Each row below holds a small network's activations on one input, seen along a few directions.
In each table, some parts of the input vary, and every possible input appears once, in random order.
A made-up example of a description, with smaller parts first: one of 8 places around a ring, together with either a single point or (one of 2 separate values, together with one of 4 places along a line) or one of 9 places along a line.
Shared parts are said once, and a part with two or three values counts as separate values.
In the rows, zero is written as 128.

Other details of the inputs shift rows strongly along three fixed directions, in all tables alike. That doesn't count.

Rows:
x1: [179 136 115 180 130 122 120 152  84 100 101]
x2: [117 131 151  63 126 136  97  92 114 101 177]
x3: [153 105  94 102 155 136 134  74 150 151 114]
x4: [118 130 158  60 120 133  99  94 110 100 169]
x5: [156 120 111 142 130 127 133 134 118 136 108]
x6: [157 126 111 143 127 131 131 133 118 138 108]
x7: [ 61 121 169 133 125 115 149 170 166 158 143]
x8: [ 61 141 142 128 132 111 156 159 153 172 157]
x9: [132 141 124 147 124 122 140 144 120 141 127]
x10: [137 109 106 153 115 135 134 103 150 118 103]
x11: [138 115 102 153 114 131 138 100 154 118 113]
x12: [129 115 140 167 109 106 119 154 121 140 131]
x13: [122 124 142 162 133 121 134 150 145 127 129]
x14: [144 168 171 144 126 137  99 167  71  38 156]
x15: [ 67 137 145 126 127 111 144 176 146 169 132]
x16: [127 141 127 153 123 119 130 166 116 138 113]
x17: [110 125 113 116 141 130 140 117 155 168 129]
x18: [185 140 113 176 119 126 121 157  82 103 102]
x19: [154 129 104 148 137 127 131 124 126 139 115]
x20: [136 110 138 151 104 107 123 142 124 143 130]
x21: [ 99 142 137  69 122 153 116  82 133  76 161]
x22: [155 106  92 103 153 139 131  79 149 152 114]
x23: [ 63 142 141 129 130 114 153 164 152 172 157]
x24: [156 132 104 148 133 133 134 122 125 141 123]
x25: [151 101 126 146 143 136 127 113 149 128 108]
x26: [158 109  99 104 144 140 137  81 142 151 116]
x27: [158 133 111 147 127 131 136 126 120 140 116]
x28: [113 147 146  55 144 142 116 101 106  99 155]
x29: [113 152 137  59 147 149 111 100 111 101 162]
x30: [ 94 154 156 103 106 136 108 138 109  62 136]
x31: [ 64 140 143 131 130 119 144 168 147 172 138]
x32: [123 135 128 156 131 120 132 162 116 137 118]
x33: [160 101 123 145 111 113 114 122 127 140 113]
x34: [ 47 130 151 144  95 113 157 161 166 148 138]
x35: [159  89 116 107 148 147 136  64 168 143 117]
x36: [158  82 113 100 151 146 126  70 172 142 100]
x37: [158 105 116 151 118 113 119 114 132 141 128]
x38: [108 119 117 116 142 130 138 119 150 166 121]
x39: [131 174 158 144  93 134 108 154  69  27 146]
x40: [126 134 131 152 123 114 140 162 114 136 119]
x41: [184 143 112 175 120 128 115 160  85 104  95]
x42: [111 139 143  47 148 143 106 105 111  99 138]
Each input here is: one of 6 places around a ring, together with either one of 3 separate values or one of 4 places along a line.
Changing only the place on the ring of 6 turns x20 into x4. The same change can be made to x18. Which row results?
Answer: x9
Changing only the place on the ring of 6 turns x12 into x2. The same change can be made to x1. Which row results?
Answer: x8
List by row number the other rows that have the place on the ring of 6 in common with x19.
Answer: x3, x11, x13, x17, x22, x37
Which other rows does x33 become when the choice among 3 separate values takes its other values? List them by row number.
Answer: x30, x36
